A small network was shown many inputs. Here are its activations along a few directions, one row for each input.
Each table varies a few parts of the input and shows all the possible inputs, shuffled.
A made-up example of a description, with smaller parts first: one of 8 places around a ring, together with either a single point or one of 11 places around a ring or (one of 3 separate values, together with one of 4 places along a line).
Shared parts are said once, and a part with two or three values counts as separate values.

Other details of the inputs shift rows strongly along two fixed directions, in all tables alike. That doesn't count.

Table:
row 1: [  3  -6  40  36  56  39 -32  41 -61   1 -33  -2]
row 2: [-57  20  30 -22  58  81 -62  14  13 -45  18 -36]
row 3: [-34  29  15 -26  42  49 -44  -1  17 -21  15 -40]
row 4: [-21  17 -22 -29  -4 -16 -31 -24  70 -13  13 -27]
row 5: [ 23  -2  20  27  22 -17   1  20 -55  28 -32  -2]
row 6: [-45  32  29 -30  68  67 -74  11  15 -27   3 -43]
row 7: [ 56 -21 -53 -13 -70 -63  54 -44  61  14  18  41]
row 8: [ 12 -28  13  31 -10  10  26  24 -50   5 -16  33]
row 9: [  7  -5 -46 -36 -65 -31  37 -37  69 -17  24  26]
row 10: [  1 -15 -17 -11 -23   1  14 -11  37 -16  16  16]
row 11: [ 28   1 -46 -26 -43 -59  14 -40  82   2  11   8]
row 12: [ -2   1 -43 -34 -66 -40  35 -39  67 -13  24  16]
row 13: [ 56 -25   8  37   5 -19  21  19 -45  29 -33  34]
row 14: [-57  28   7 -43  17  38 -36 -10  45 -35  30 -37]
row 15: [  4  -5  32  17  19  29   6  25 -67  12 -12   5]
row 16: [ -5  12  40  22  54  31 -25  26 -69  20 -24 -19]
row 17: [-48  25  24 -19  67  75 -71  16  17 -38   9 -37]
row 18: [ 19 -19  -7  26 -46 -45  53   6 -50  28 -17  26]
row 19: [-14  13 -13 -11   3 -11 -19 -13  34  -3   8 -23]
row 20: [ 12  12 -34 -35 -17 -22  -5 -35  76  -4  17  -2]
row 21: [ 22 -14 -50 -17 -87 -74  60 -41  48   7  16  32]
row 22: [-65  33  30 -34  51  73 -51  10   4 -35  20 -48]
row 23: [-20   9  38  25  44  27 -25  31 -69  12 -17 -29]
row 24: [-17  18  14 -22  43  38 -45   4  31 -23  -1 -20]
row 25: [ 28 -10 -30  -9 -21 -22   5 -19  61  -3   8  22]
row 26: [-28  -3  22  24   0  -1   9  28 -67   3 -15  -5]
row 27: [ 47 -43  -4  39 -35 -27  52   9 -39  25 -16  51]
row 28: [  8 -14 -43  -9 -64 -66  38 -28  49   2  21  10]
row 29: [-19  11  42  22  43  31 -19  26 -73   9 -14 -23]
row 30: [ 33  -7   4  29   2 -32  19   7 -49  36 -21  10]
row 31: [-29  28   4 -42  38  36 -55  -8  60 -33  13 -32]
row 32: [-11   8 -18 -26 -34  -6  20 -19  26 -12  14   7]
row 33: [-37  21  -7 -44  -8  27 -14 -18  52 -30  27 -19]
row 34: [-23   8 -28 -34 -39 -21  10 -30  63 -20  27  -7]
row 35: [-26  18   1 -15  20  -1 -36  -3  30 -12  -1 -35]
row 36: [-26  -3  41  19  32  59  -8  39 -76 -13 -17   6]
row 37: [ 35 -14   1  40  -7 -55  20  16 -48  35 -30  10]
row 38: [-29   5 -29 -31 -41 -21   9 -26  63 -20  24 -11]
row 39: [ 63 -12   1  27  -5 -35  29   9 -46  43 -32  25]
row 40: [ 61 -37 -10  47 -25 -33  44   7 -34  30 -17  48]
row 41: [-36  11   9 -24  19  48 -25   1  26 -33  18 -16]
row 42: [ 21  -2 -29 -15 -13 -15   4 -25  53  -3   9  13]
row 43: [ -1 -15   8  27 -21 -27  29  17 -53  18 -11   9]
row 44: [-22  10 -25 -26 -22 -17  -8 -28  64 -17  26 -22]
row 45: [  3   7 -38 -25 -32 -36   6 -38  70  -6  24  -9]
row 46: [ 47 -24   5  36  -1  -8  27  15 -44  23 -16  31]
row 47: [-53  22  21 -32  26  61 -34   5  13 -34  17 -25]
row 48: [-30  24   7 -22  32  14 -44  -4  28 -14   8 -33]
row 49: [ -8   0  26  32  25  -2  -8  26 -63  17 -14 -17]
row 50: [-31  -6  39  24  29  57 -12  40 -72 -17 -17   6]
row 51: [ 31   1 -50 -28 -42 -43  19 -45  79   5  20  11]
row 52: [ 10   7 -22 -17 -22 -22   6 -28  45   0  17  -1]
row 53: [ -1  -6  37  35  55  45 -28  34 -60   6 -26  -1]
row 54: [  4 -10  27  22   9  28  17  26 -61   8 -17  18]
row 55: [  0   5  40  23  53  48 -19  32 -64   6 -16  -8]
row 56: [ 40 -22 -11  40 -23 -61  34   4 -41  43 -19  20]
row 57: [-20  18   2 -24  14  26 -19 -11  24 -16  17 -23]
row 58: [ -4  14 -24 -35   3   4 -24 -26  71 -19  20 -10]
row 59: [ 15 -13   9  23 -12 -22  33  10 -54  26 -12   9]
row 60: [ 24 -13   4  36  -2 -43  11  16 -46  35 -25   6]
row 61: [ 39 -21   6  31  -3  -6  33  12 -46  25 -15  28]
row 62: [ -4  10 -28 -30 -28 -18   3 -36  69 -13  27  -6]
row 63: [ 16 -23  15  25  -9  10  28  23 -54  10 -15  31]
row 64: [  4  14 -31 -28 -18 -28  -7 -29  80  -6  18  -5]
row 65: [ 71 -26  -9  38 -18 -41  45   6 -33  45 -26  47]
row 66: [ 12 -21  23  39  19  23   4  25 -55   8 -17  17]
row 67: [-76  35  35 -33  44  69 -53  11   3 -38  18 -45]
row 68: [ 19 -17   6  20 -19   0  40  16 -52  11 -15  36]
row 69: [-37  11  -3 -20  -6   5 -12  -7  26 -18  19 -27]
row 70: [ 35 -14  11  24   8  -1  16  13 -51  27 -15  16]
row 71: [ 32 -23  -9  39 -31 -55  42   4 -42  34 -12  18]
row 72: [ -2  -2  -7  -7  14  14 -27  -2  43 -19   4   3]
Each input here is: one of 8 places along a line, together with one of 9 places along a line.
Q: Changing only the place on the line of 9 turns row 70 into row 3. The same change can be made to row 9. Which row results?
A: row 32
Q: Changing only the place on the line of 9 turns row 17 into row 56. The same change can be made to row 25. Which row results?
A: row 60
Q: Start at row 66 and move only the place on the line of 9, one step at a time. The first step leads to row 2. Which rows follow, in order?
A: row 61, row 7, row 57, row 62, row 29, row 44, row 71
Q: Start at row 12 and move only the place on the line of 8, one step at a time. The first step leads to row 67. Which rows follow, in order?
A: row 14, row 62, row 52, row 16, row 64, row 11

Table:
row 73: [ 18  -8 -52  -4 -26 -45  11 -41  61  -5  26  -7]
row 74: [-27  20   7 -48  18  47 -22   2  16 -32  17 -21]
row 75: [ 17  13  32  23  45  21 -23  13 -62  35 -17  -2]
row 76: [-38   9   8 -22  10  52 -29  -9  22 -36   5  -4]
row 77: [ 18 -34  -5  26 -42 -28  41   9 -23   8  -2  22]
row 78: [ 25   2  25  44  47  27 -21  36 -45  19 -24   3]
row 79: [ -8  -3 -32 -18 -56 -30  27 -29  60  -8  39   9]
row 80: [-43  23  15 -28  13  38  -7  -7  16 -23  20 -32]
row 81: [ -5  20   5  -7  47  34 -47  11  47 -26   9 -24]
row 82: [-20 -16  33  37   7  29   1  33 -69   5 -14  -1]
row 83: [ 13  -4 -54   1 -30 -40   9 -45  61   0  26  -3]
row 84: [-38   9  11 -24  11  51 -31  -8  23 -40   6  -6]
row 85: [ 15 -14 -38 -22 -32 -41   1 -36  85  13   8   6]
row 86: [-57   4  10 -15   3  38 -27   3  30 -39  22 -28]
row 87: [  2   5  25   7  20  45   7  26 -75  16 -18   8]
row 88: [-62  18   0 -17  12  36 -34   0  27 -38   9  -4]
row 89: [-24  -3  25  30  20  22  -2  34 -68   1 -24  19]
row 90: [ 21  -9 -47  -7 -25 -49  10 -40  60  -8  26  -8]
row 91: [-28   4  10 -26  38  19 -47   1  42 -11   2 -34]
row 92: [ 21  -8   0  16 -31 -17  56  -8 -30  28  -4  19]
row 93: [-15  -5  36  24  15  19   7  35 -76  10   1  -6]
row 94: [-31   6   8 -22  35  23 -47  -3  41  -7   1 -31]
row 95: [ 31   4 -15  16 -26 -56  22   0 -20  34 -35  15]
row 96: [-10  28  15 -29  42  21 -49 -10  30 -12  15 -31]
row 97: [ 10 -18  39  18  47   6 -20  33 -52  27 -32 -13]
row 98: [ 53  -3  -5  18  -4 -32  17 -13 -19  44  -9  23]
row 99: [ 70 -19  -8  32   0 -37  21  14  -2  22 -17  27]
row 100: [-47  26  12 -23   9  44  -9 -10  14 -15  19 -26]
row 101: [-12  -5 -44 -24 -49 -34  17 -25  72 -27  18  28]
row 102: [-14 -20  38  28  12  20   3  41 -71  -4 -11  -7]
row 103: [ 38 -11 -11   2 -29 -10  46   0 -32  22  -9  34]
row 104: [-27  20   4 -43  17  48 -17   1  14 -28  15 -17]
row 105: [ 33   3 -13  16 -24 -58  22   1 -20  31 -34  13]
row 106: [ 35 -28  -5  11 -31 -16  37  -4 -24   5 -17  41]
row 107: [ 14  14 -39 -36 -38 -66   4 -28  73  -7  -2  -7]
row 108: [ 22 -21   0  17 -37 -38  45   8 -31  17  11  21]
row 109: [ 14  -5 -52   0 -28 -40   9 -44  61  -3  27  -6]
row 110: [ 26   2  28  42  51  27 -20  36 -44  16 -24   1]
row 111: [ 13 -17  -5  23 -40 -25  41   2 -31  26   9  26]
row 112: [ 59  -7  -4  16  -4 -40  19 -10 -20  42  -9  22]
row 113: [  1 -12  38  14  23  35  -3  27 -68  -9 -27  11]
row 114: [-58  16   3 -27  16  27 -32   8  32 -48  11 -11]
row 115: [ 35   2 -13  11 -22 -61  22   3 -18  28 -34  11]
row 116: [-40  22  18 -31  14  35  -8  -4  15 -25  20 -33]
Q: What do these inputs look like to the network?
A: one of 4 places along a line, together with either one of 5 separate values or one of 6 places around a ring
Q: Changing only the place on the line of 4 turns row 79 into row 111. The same change can be made to row 105. Which row results?
A: row 95
Q: Which other rows does row 75 become when the choice among 5 separate values takes its other values? List them by row number.
A: row 78, row 83, row 85, row 95
Q: Which other rows does row 80 become when the place on the line of 4 takes its other values? List them by row number.
A: row 92, row 100, row 116
Q: Which other rows agree with row 77 in the place on the line of 4? List them by row number.
A: row 73, row 80, row 81, row 91, row 93, row 101, row 104, row 106, row 112, row 115

Table:
row 117: [-43  32 -15 -25  13  14 -40 -31  54 -27  31 -41]
row 118: [-18   2 -25 -12  11  18 -38 -18  75 -33  27 -11]
row 119: [-26  31  54   1  81  76 -52  38 -61  -1 -29 -27]
row 120: [-12  10  31  13  39  25 -15  18 -71  20  -5 -36]
row 121: [ 53 -35 -17  43 -40 -77  50   8 -45  42 -40  41]
row 122: [-15   6 -10 -21  16  25 -39 -15  70 -35  26 -25]
row 123: [-23  -5  29  15  -6  25  30  13 -76   6   6   3]
row 124: [  1  25 -20 -54  -1   5 -10 -25  78 -17  14 -10]
row 125: [-35  12   4 -31  36  41 -51  -6  73 -40  34 -34]
row 126: [ 45  -2   5  27   5 -14  18   8 -47  34 -34  38]
row 127: [ 18 -31 -50 -11 -79 -26  51 -32  72 -22  39  44]
row 128: [ 21 -10 -63  -8 -68 -86  24 -35  83  -6   7  28]
row 129: [  3  22  44   1  57  47 -26  29 -59   7 -29 -13]
row 130: [ 20   8 -55 -16 -56 -60  31 -46  77  11  33   4]
row 131: [-24   5  44  -6  24  67  -3  30 -79 -11 -16  11]
row 132: [-46  14   3 -21  47  54 -62  -8  69 -44  29 -37]
row 133: [  5   5  29  15  25   3   5  17 -62  28  -1 -23]
row 134: [ 50 -32  -9  30 -37 -74  47  14 -41  42 -33  35]
row 135: [ -9 -27  15  28 -39 -11  48  23 -63   7 -22  34]
row 136: [ 36 -27   5  33 -29 -51  31  20 -47  39 -35  21]
Q: Changing only one part turns row 134 into row 124. The same change can be made to row 136. Which row results?
A: row 129
Q: What do these inputs look like to the network?
A: one of 4 separate values, together with either a single point or one of 4 places along a line
Q: Which other rows agree with row 130 in the choice among 4 separate values? List them by row number.
A: row 117, row 120, row 123, row 133
